Here are a small network's activations along a few directions, averaged over the inputs that share one value of a field.
Related values have similar rows: they may be neighbours, one step apart, or belong to one group.
In the rows, 500 means zero.
Strong random noise was added to every row along 10 fixed directions; ignore it. To show where, here is one row again and again, with new noise each time:
528; 481; 505; 285; 653; 334; 572; 591; 790; 384; 321; 500; 363; 477; 557; 555; 608; 686; 594; 663
335; 574; 504; 347; 540; 538; 481; 394; 560; 477; 473; 526; 586; 594; 745; 615; 743; 478; 530; 451
510; 580; 442; 448; 532; 525; 335; 434; 523; 246; 350; 521; 688; 669; 528; 632; 644; 309; 844; 381
380; 466; 711; 611; 311; 550; 436; 413; 383; 502; 486; 284; 431; 650; 562; 357; 328; 542; 454; 464
660; 488; 479; 324; 523; 572; 363; 471; 303; 161; 533; 407; 748; 317; 167; 498; 425; 515; 465; 234
557; 424; 518; 503; 508; 632; 425; 473; 600; 425; 531; 580; 607; 482; 575; 505; 476; 480; 656; 452
404; 404; 552; 528; 550; 525; 504; 497; 796; 524; 487; 578; 381; 562; 674; 522; 587; 610; 560; 774
501; 392; 493; 635; 524; 573; 479; 480; 677; 692; 541; 604; 468; 481; 630; 514; 500; 471; 509; 603
575; 300; 450; 518; 680; 419; 456; 417; 739; 322; 476; 469; 521; 494; 284; 590; 592; 606; 520; 549
643; 372; 500; 626; 498; 411; 562; 470; 626; 633; 503; 482; 500; 416; 514; 435; 287; 499; 551; 383
526; 537; 508; 478; 447; 650; 360; 515; 404; 527; 421; 603; 733; 326; 519; 616; 410; 306; 522; 423
473; 490; 598; 293; 534; 491; 570; 519; 533; 549; 477; 404; 396; 466; 639; 441; 550; 696; 371; 435


Values of NEB:
kirel: 552; 465; 463; 539; 455; 656; 600; 468; 415; 549; 724; 620; 634; 376; 557; 478; 389; 443; 515; 351
filon: 567; 598; 555; 542; 428; 740; 384; 675; 190; 610; 504; 414; 360; 706; 490; 406; 573; 380; 591; 401
sezug: 361; 673; 577; 452; 364; 349; 589; 542; 241; 489; 309; 402; 542; 468; 494; 561; 324; 372; 443; 478
gumus: 681; 277; 499; 535; 639; 533; 501; 549; 458; 483; 514; 437; 461; 443; 239; 533; 502; 582; 358; 409
rakod: 516; 351; 670; 542; 494; 637; 586; 600; 616; 620; 406; 512; 378; 530; 591; 487; 432; 623; 560; 562
zakef: 683; 619; 508; 374; 452; 527; 621; 769; 512; 546; 421; 599; 416; 329; 548; 387; 317; 543; 657; 547
logu: 419; 501; 527; 637; 412; 443; 494; 342; 592; 450; 403; 495; 599; 719; 588; 543; 474; 357; 772; 419
deka: 570; 597; 372; 498; 509; 598; 502; 510; 446; 594; 616; 577; 510; 587; 528; 508; 657; 401; 613; 352
sosul: 703; 528; 461; 427; 484; 616; 398; 588; 379; 405; 567; 499; 585; 405; 312; 400; 413; 460; 541; 387
buvol: 478; 655; 513; 191; 505; 395; 562; 516; 393; 147; 500; 406; 493; 574; 543; 415; 599; 639; 590; 440
muri: 388; 598; 517; 478; 390; 454; 525; 453; 418; 481; 494; 481; 551; 481; 448; 526; 462; 476; 472; 546
lifes: 554; 368; 472; 467; 665; 575; 480; 534; 358; 692; 515; 517; 471; 357; 333; 597; 598; 535; 81; 467
duvi: 439; 546; 537; 412; 538; 532; 484; 592; 553; 717; 331; 510; 357; 583; 771; 531; 645; 532; 520; 545
ril: 496; 406; 576; 682; 478; 445; 473; 560; 638; 759; 375; 491; 324; 612; 511; 522; 450; 484; 516; 628
kag: 573; 399; 428; 598; 545; 472; 591; 357; 610; 384; 641; 672; 690; 570; 599; 540; 455; 451; 736; 334
num: 396; 666; 492; 199; 535; 472; 551; 492; 300; 420; 489; 503; 692; 297; 593; 588; 593; 544; 274; 311
fulal: 544; 462; 497; 467; 576; 354; 551; 461; 423; 373; 503; 348; 415; 573; 402; 423; 528; 656; 424; 364
dos: 385; 491; 598; 413; 499; 539; 588; 477; 595; 444; 618; 483; 401; 526; 706; 391; 543; 698; 405; 553
megu: 440; 567; 546; 404; 436; 432; 536; 626; 683; 374; 431; 635; 468; 285; 560; 496; 349; 618; 540; 856
NEB is arranged as a ring.
Q: Name the neighbours of deka, in listed order.
A: zakef, muri
Q: Name the neighbours of num, in listed order.
A: fulal, dos
Q: Name the neighbours of ril, in listed order.
A: logu, sosul
Q: Name the neighbours of lifes, in listed order.
A: buvol, kag

Values of ZALUN:
perel: 613; 548; 420; 679; 470; 536; 467; 569; 558; 688; 594; 618; 427; 491; 536; 375; 438; 399; 584; 557
rurav: 558; 515; 413; 711; 441; 629; 400; 521; 374; 525; 541; 615; 625; 518; 522; 513; 400; 332; 616; 492
fosum: 312; 346; 646; 728; 432; 567; 424; 433; 639; 684; 377; 469; 534; 492; 513; 627; 413; 445; 454; 748
zor: 382; 594; 352; 399; 559; 305; 525; 340; 575; 509; 467; 565; 602; 563; 674; 658; 691; 396; 497; 441
tav: 631; 473; 433; 550; 444; 772; 405; 676; 437; 637; 659; 617; 435; 380; 332; 445; 534; 469; 405; 596
zanos: 380; 483; 479; 530; 503; 505; 486; 533; 484; 422; 590; 481; 355; 519; 445; 425; 506; 639; 347; 778
vesik: 595; 387; 605; 435; 486; 443; 456; 418; 478; 412; 431; 355; 548; 564; 464; 450; 434; 571; 546; 257
maba: 446; 683; 517; 363; 387; 501; 600; 550; 357; 419; 541; 538; 510; 460; 480; 439; 470; 528; 487; 536
ven: 629; 548; 482; 391; 594; 490; 522; 723; 407; 668; 212; 551; 484; 377; 558; 620; 472; 387; 505; 433
dep: 425; 485; 489; 491; 455; 546; 540; 425; 501; 310; 655; 534; 512; 535; 465; 499; 555; 585; 468; 625
femu: 525; 500; 644; 413; 444; 600; 540; 562; 603; 473; 459; 591; 525; 450; 879; 427; 363; 551; 680; 496
lasan: 435; 510; 563; 574; 460; 539; 438; 431; 506; 571; 495; 442; 443; 597; 530; 470; 504; 499; 502; 461
raro: 545; 324; 574; 566; 595; 677; 402; 506; 496; 357; 561; 499; 508; 480; 242; 542; 504; 545; 426; 603
papus: 621; 478; 460; 423; 538; 514; 518; 507; 582; 487; 480; 540; 629; 339; 454; 517; 468; 502; 567; 310
zibud: 584; 233; 632; 621; 544; 565; 555; 339; 775; 570; 487; 450; 585; 619; 702; 546; 396; 548; 787; 208
lur: 542; 451; 570; 587; 428; 290; 466; 499; 482; 385; 346; 375; 546; 468; 374; 496; 284; 451; 520; 487
zagos: 600; 450; 417; 621; 482; 593; 457; 546; 564; 337; 632; 662; 584; 375; 240; 512; 407; 447; 589; 652
sudip: 581; 441; 561; 457; 549; 697; 477; 618; 430; 529; 461; 563; 476; 505; 602; 461; 465; 491; 600; 455
vopip: 408; 422; 442; 598; 537; 401; 577; 308; 715; 407; 787; 531; 501; 581; 548; 387; 544; 609; 530; 575
ZALUN is arranged as a ring.
Q: Name the neighbours of ven, in listed order.
A: rurav, sudip
Q: Name the neighbours of vesik, in listed order.
A: zor, vopip
Q: Name the neighbours of lasan, in listed order.
A: perel, papus
Q: Name the neighbours of zagos, in listed order.
A: tav, maba
